Each row below holds a small network's activations on one input, seen along a few directions.
Each table varies a few parts of the input and shows all the possible inputs, shuffled.
A made-up example of a description, with smaller parts first: line(6) and (point or line(9) or (values(3) and ring(5))).
Shared parts are said once, and a part with two or three values counts as separate values.
In the rows, zero is written as 128.

Other details of the inputs shift rows strongly along three fixed directions, in all tables alike. That doesn't count.

Table:
R1: [124  71 204 127 145 103 173 174 119 133  72 158  75  99 162]
R2: [147  71 103 185 167 126 121 111  93  98 137  66  79 131 142]
R3: [129 166  78 111 158 136 209  95 158  87 180  97 103 140 193]
R4: [127 155 181 139  95 144  59 146 134 150  95 149 174 130  80]
R5: [125  99 169 154 128 148  68 160 129 155  81 175 158 108  71]
R6: [ 89 104  57 136 110 132 210 113 145 106 169  84 105 127 171]
R7: [128 120 181 151  96 121  84 137 100 172  76 168 179 114  81]
R8: [146 156 106 150 122 116   8  89 106 118 154  66 171 193 100]
R9: [143 113  72 140 168 107  23 106 104 118 133 110 173 222  98]
R10: [104 171 121 122  82 137 131 158 178 130 184 181 157  93 101]
R11: [130 142  73 130 136 103 203 130 140  79 198 111  84 142 180]
R12: [154 117 215 150 141 144 158 126 129 122  94 137  77  63 157]
R13: [126 104 124  97 143 152 161 153 109 128 105 157  64  75 104]
R14: [164 106 144 160 172 120 142  76  76  79  98  76  96 174 178]
R15: [146 120 206 126 151 118 192 170 116 146  51 133  89  97 161]
R16: [125 105 132 135 128 139  81 144 133 177  66 170 184 127  77]
R17: [150 153 189 117 120 113  56 149 141 148 101 153 151 148  93]
R18: [143 103 149 114 154 127  81 159 124 194  68 171 175 123  95]
R19: [158 139 112 127 152 127  56  60  85 140 106  87 200 195 129]
R20: [121  74 177 117 138 116 191 164 116 165  78 138 102  83 165]
R21: [120 209 113  75 110 126 121 166 211 135 178 176 143 143 125]
R22: [125 150  37 118 127 116 211 116 141 110 213  90 119 133 179]
R23: [104 199 117 101  89 172 143 119 209 146 172 183 161 100 115]
R24: [110 219  94  36 101 167 115 114 181 124 188 188 136 101  96]
R25: [111  86  83 112 132 123 124  90  52  89 137  66  82 148 130]
R26: [146 116 115 128 134 136 137  90  38  88 100  49  68 147 131]
R27: [121  78 108 165 138 107 107 100  93  94 160  54  96 145 155]
R28: [137 134  89 109 120 110  40  82  40 112 131 101 158 174  76]
R29: [102  96 191 139 102 129  68 154 123 154  89 164 164 111  89]
R30: [165 131 148 146 152 116  29  66  92 105 115  99 166 198 112]
R31: [121  79 156 165 132 156 187 158 130 151  80 152  88  73 123]
R32: [141 113 132 183 135 156 144  69  90  75 125  68 111 142 154]
R33: [116  99 186 104 145  94  76 158 112 172  64 163 171 138 113]
R34: [104 176  65  73 146 130 125 171 217 154 185 191 162 128 111]
R35: [116 165  82  90 131 132 108 168 224 133 207 191 133 123  98]
R36: [ 97  77 176 148 105 138 189 154 127 150  90 143  93  74 141]
R37: [135 155  77 139 121 141  51  45 108 122 125  89 217 203 108]
R38: [108 160  70 148  97 157 210 113 157 102 185  76  91 128 160]
R39: [142 106 184 132 150  97 195 164 103 140  79 151 103  91 158]
R40: [133 101  80 174 120 113 160  87  74 106 124  68 139 156 147]
R41: [124  76 196 130 135 106 166 167 135 126 106 149  70  90 150]
R42: [124 194 115  74 107 138 147 162 193 171 155 158 158 115 131]
R43: [114 191 102 101  94 118 107 155 200 135 224 176 149  93 110]
R44: [113 163  48 135 102 149 211 108 159 100 178  70 110 141 166]
R45: [151 100 202 145 133 100 180 165 118 122 105 158  76  81 144]
Each input here is: line(5) and (point or ring(8)).
The inputs of R24 and R26 match in every part but the line(5) part. If R23 is changed in the same way as R24 into R26, which row does it become?
Answer: R38
The inputs of R32 and R29 match in every part but the line(5) part. If R30 is changed in the same way as R32 into R29, which row does it become?
Answer: R41
List by row number the other rows that have the line(5) part in common with R13.
Answer: R2, R5, R9, R16, R18, R31, R34, R35
List by row number the other rows that have the line(5) part in common with R45.
Answer: R7, R10, R11, R22, R28, R39, R40, R43

Table:
R46: [149 102 196 127 149 105  67 156 104 149  70 162 135 130 100]
R47: [127 129  93 149 115 139  45  83  97 120 136  95 170 172  86]
R48: [111 108  94 129 121 115 130 134 125 143 135 118 143 141 127]
R49: [118 193  88  89 123 129 107 140 202 115 215 156 140 135 123]
R50: [115 134  81 101 139 114 118 137 157 137 162 143 151 151 129]
R51: [153 141 215  93 132 128 110 139 104 170  38 177 150 107 110]
R52: [103  99  86 133 122 129 218 149 141  98 179 108  59  90 160]
R53: [148 114 110 177 138 118 139  73  79  92 127  47 128 177 166]
R54: [107 124 152 119 107 148 150 173 155 151 122 182 114  65 103]
R55: [127 156 114  97 137 113 105 151 171 147 149 164 162 147 121]
R56: [129 120 192 144 117 152 225 149 144 135  84 146  86  61 162]
R57: [136  96  84 178 135 139 142  72  75 103 117  48 126 166 146]
R58: [138 119 207 146 113 139  74 127 101 148  64 149 147 112  93]
R59: [102 147  56 122 112 141 140 123 158 130 176 125 158 135 119]
R60: [136 133 117 132 148 126 227 136 158 105 159 107  67 110 197]
R61: [139 146 118 148 118 118  43  84 102 109 146  94 171 183 105]
R62: [144  46 163 162 169 109 150 134  62 109  74  96  66 120 149]
R63: [125 198 137  58 107 141 115 144 170 142 152 186 131 103 106]
The inputs of R57 and R47 match in every part but one. If R60 is changed in the same way as R57 into R47, which row does it become?
Answer: R49
What is each input in this table made of?
Answer: values(2) and (point or ring(8))

Table:
R64: [136  68 237 131 109 136  97 128  56 202   8 177 132  76  73]
R65: [188 221 221 167 129 161  44  25  73  81  67  86 183 158 112]
R66: [111 111 116 169 107 133 131 108 118 156 125 138 152 141 132]
R67: [109 159 163  76  78 151 101 198 152 164  65 209 153  84  75]
R68: [121  96  98 148 142 136  82  82 120 146 206  98 138 104  84]
R69: [132  79 168 165 156 112 161 176  91  68  75  88  60 110 146]
R70: [127 156  94 111 121 117  54 142 158 129 128 109 218 199 115]
R71: [134 148 162  76 139 119 239 188 155 120  98 163  53  79 174]
R72: [131  94 138 166 139 121 196 150 125  95  68  85 107 125 163]
R73: [106 144  60 130 129 139 166 142 162  96 241 107  78 113 150]
R74: [130 164 185  75 157 130 146 172 222 206 142 244 186  66 132]
R75: [112 168  57  99 125 127  98  88 112 123 175 148 152 189 127]
R76: [ 86 158 119 134  64 136  70 157 165 166 110 166 208 138  67]
R77: [133  65 119 202 146 132 163 105  63  93  74  70 121 160 175]
R78: [ 95 178  59  69  96 148 213 141 199 115 196 163  91  95 143]
R79: [165  67 174 136 188 105 201 114 116 141 170 122  32  88 196]
R80: [141  76 125 168 106 112  65 105  73 140 141  82 102 163 110]
R81: [121 147  55 120 138  98 121 140 164  51 186  83 108 171 134]
R82: [152 132  83  88 162 118  84  71 108 140 157  94 157 169 124]
What is each input in this table made of?
Answer: point or (values(3) and line(6))
